grid = array([6.70, 5.99, 1.59, 3.76, 4.97, 0.02, 3.08, 2.19])
The entry just left of 3.08: 0.02
Report the entry just right of 5.99.
Answer: 1.59
Report the entry just right of the smallest entry.
Answer: 3.08
The entry just right of 6.70 -> 5.99

arr = [[69, 35, 35, 70], [28, 81, 81, 27], [32, 81, 81, 30], [37, 71, 72, 36], [19, 92, 93, 17], [42, 66, 66, 41], [72, 37, 37, 73], [73, 33, 33, 74], [50, 58, 58, 50], [77, 30, 30, 78], [51, 57, 57, 50], [86, 21, 20, 88], [69, 36, 36, 70], [56, 50, 50, 56]]
The smallest entry: 17
Find the entry just left of the smallest entry.
A: 93
Find the entry just right of 77.
A: 30

[[-5.11 -5.23 -5.39 -5.33  4.91 -5.35  5.49 -5.12 -2.01 -4.82 -4.41]
 [ 4.64 -5.42  4.91  4.58  5.03 -5.33  5.11  4.98 -6.54  4.78  5.54]
 [-5.05 -5.18 -5.39 -5.26  4.73 -5.30  5.42 -5.07 -2.01 -4.66 -4.35]
 [-4.96  6.39 -5.24 -5.12 -6.00  6.53 -6.17 -5.37  7.26 -5.22 -6.10]
 [-4.93 -5.20 -5.30 -5.18  4.78 -5.28  5.39 -5.09 -1.86 -4.63 -4.38]
 [ 4.70 -5.42  5.04  4.85  5.39 -5.48  5.09  5.20 -6.84  5.01  5.79]
 [ 4.36  5.25  4.67  4.48 -4.63  5.29 -5.36  4.17  1.56  3.83  3.70]
 [ 4.98 -5.92  5.42  4.97  5.77 -5.72  5.44  5.53 -7.40  5.45  6.24]
 [-4.85  6.46 -5.28 -5.11 -6.02  6.40 -6.18 -5.48  7.40 -5.28 -6.15]
 [ 4.35  4.97  4.42  4.33 -4.52  5.09 -5.16  4.06  1.52  3.75  3.39]
 [-4.97 -5.14 -5.22 -5.18  4.82 -5.07  5.36 -5.00 -1.82 -4.72 -4.26]]
The entry just right of 6.40? -6.18
The top-right entry is -4.41
The first entry, reading row by row? -5.11
The entry just right of -5.23? -5.39
The last entry of the largest entry's row? -6.15
The fourth-last entry, reading row by row? -5.00
The bottom entry of the column that holds the largest entry is -1.82
The entry in the bottom-left corner? -4.97
The last entry, reading row by row -> -4.26
The entry just left of -6.54? 4.98
The 2nd-last entry, reading row by row? -4.72
The top entry of the column that holds the smallest entry? -2.01
The last entry of the smallest entry's row: 6.24
The entry directly above the largest entry: -7.40
The second entry on the diagonal from the top-right corner -> 4.78
The entry just left of the smallest entry? 5.53
The largest entry in the first row? 5.49
The entry directly above the centre entry -> -5.28
The entry just left of -6.84? 5.20
The entry just right of the largest entry is -5.28
The largest entry? 7.40
The largest entry in the first column? 4.98
The entry just left of 4.17: -5.36
The entry directly above -1.82? 1.52
The entry directly below 4.73? -6.00
The second entry on the main diagonal: -5.42
The smallest entry in the last row? -5.22
The 2nd largest entry? 7.26
The entry just left of 6.46: -4.85
The third entry on the diagonal from the top-right corner is -2.01

[[ 4.02  1.23  4.03 -1.01 -1.86  0.10  4.49  1.76  1.79]
 [ 1.58 -4.47  6.54  0.80 -2.78  0.10  4.49  3.28 -0.63]
 [ 0.76 -1.21  5.28  0.80 -1.24 -2.50  4.98  1.25 -0.63]
 [ 3.20  1.23  4.66  0.80 -0.63 -1.20  4.98  3.79  1.79]
 [ 1.58 -1.21  4.03 -0.10 -1.24  0.10  3.01  3.28  0.34]
 [ 4.02 -1.21  4.03 -1.92 -1.24  0.10  3.99  1.25  1.31]
 [-0.05 -0.40  2.77  0.35 -0.63 -1.20  2.02  1.76  0.34]
 [-0.05 -2.03  6.54  0.80 -1.86 -3.80  4.98  3.79 -0.63]]
The 4th-last entry, reading row by row -> -3.80
The entry in the bottom-left corner: -0.05
Which number is the largest entry in the last row?
Answer: 6.54
The 1st entry in reading order: 4.02
The entry in the bottom-right corner is -0.63
The 1st entry on the diagonal from the top-right corner: 1.79
The third entry on the diagonal from the top-right corner is 4.98
The entry just left of 0.35 -> 2.77
Which number is the entry just left of the smallest entry?
Answer: 1.58
The entry just right of 5.28 is 0.80
Which number is the fifth entry in reading order?
Answer: -1.86
The bottom entry of the column that holds the smallest entry is -2.03
Which number is the fourth entry in reading order?
Answer: -1.01
Which number is the second-last entry, reading row by row?
Answer: 3.79
Which number is the entry just right of the smallest entry?
Answer: 6.54
The 2nd entry in reading order -> 1.23
Which number is the entry directly below 2.02?
Answer: 4.98

Read these off the array that follows.
1) Find the 1st entry in reading order.
2) Find the entry just left of the smallest entry.
3) Find the third entry in reading order.
4) Find the 5th entry in reading order.
5) Find the entry just right of the smallest entry.
[[19, 10, 19, 19, 17, 19, 10, 18, 6, 19, 8, 17, 8, 5, 15, 18], [26, 67, 26, 27, 29, 26, 67, 26, 68, 26, 68, 30, 68, 69, 29, 26], [84, 46, 83, 83, 80, 83, 46, 84, 49, 83, 46, 80, 47, 49, 82, 83], [37, 74, 38, 38, 42, 38, 73, 38, 77, 38, 75, 42, 76, 78, 42, 38], [23, 66, 23, 24, 27, 23, 66, 23, 67, 23, 67, 27, 67, 68, 26, 23]]
1) 19
2) 8
3) 19
4) 17
5) 15

B = [4982 6017 6481 2826 4796 8153]
The last entry: 8153
Give the third smallest entry.
Answer: 4982
The second entry from the left: 6017

Read these off the row that follows.
1) What is the smallest entry?
2) What is the entry just right of -12.7?
[14.0, 1.0, -12.7, 15.8]
1) -12.7
2) 15.8

X = [150, 50, 22, 68, 104, 190, 228, 10, 111, 0, 62, 90, 50, 87]
The entry just left of the largest entry is 190
The entry just right of 190 -> 228

((-0.1, -1.9, 0.0, -1.8, -1.6, -1.0, -0.3, 0.1, -0.2, -1.7, 1.3, -2.8), (-0.4, -1.1, 1.9, 2.1, -1.3, -1.9, 0.0, -1.6, -1.8, -1.7, -1.6, 0.1), (-0.9, -1.1, -0.2, -1.2, 0.3, -0.8, -0.5, -0.4, -0.3, -0.7, -0.5, -0.1), (-0.6, -1.1, 0.4, -2.0, -1.1, -1.3, 0.0, 1.0, 1.1, -0.8, 0.6, -1.6), (-0.6, -0.6, 0.9, -1.4, -0.2, -2.8, 0.1, -0.4, -0.8, -0.6, -0.2, -0.8), (-0.6, -0.4, -2.2, -1.0, -0.9, -0.8, 0.0, -0.4, 0.0, -0.8, -0.5, -0.2), (-2.7, -1.1, -1.2, 1.5, -1.8, -1.0, 0.0, -0.4, -0.3, -2.1, -0.7, -2.6), (-0.6, -1.1, 0.2, -1.9, -0.9, -1.3, 0.0, 0.8, 0.6, -0.8, 0.4, -1.9), (-1.9, -1.4, 0.0, -1.2, -0.6, 0.0, -0.5, -1.5, -0.3, -0.8, -1.1, 1.2), (-0.6, -1.1, -0.5, -0.7, -0.9, -0.9, -0.3, -0.4, -0.3, -0.8, -0.5, -0.7), (-2.0, -1.1, -1.3, 0.9, -1.5, -1.0, 0.0, -0.4, -0.3, -1.3, -0.5, -2.1), (-0.6, -1.1, 0.0, -1.3, -0.9, -1.9, 0.0, -0.2, -0.3, -0.8, 0.5, -1.6), (-0.6, -0.8, -1.1, 0.0, -0.9, -1.0, 0.0, -0.5, -0.3, -0.8, -0.7, -0.2), (-0.6, -0.4, 0.9, -1.6, -0.9, -2.5, 0.0, -0.3, -0.3, -0.3, -0.4, -0.8))
Which number is the entry just right of the largest entry?
Answer: -1.3
Which number is the largest entry?
Answer: 2.1
The entry just left of the largest entry: 1.9
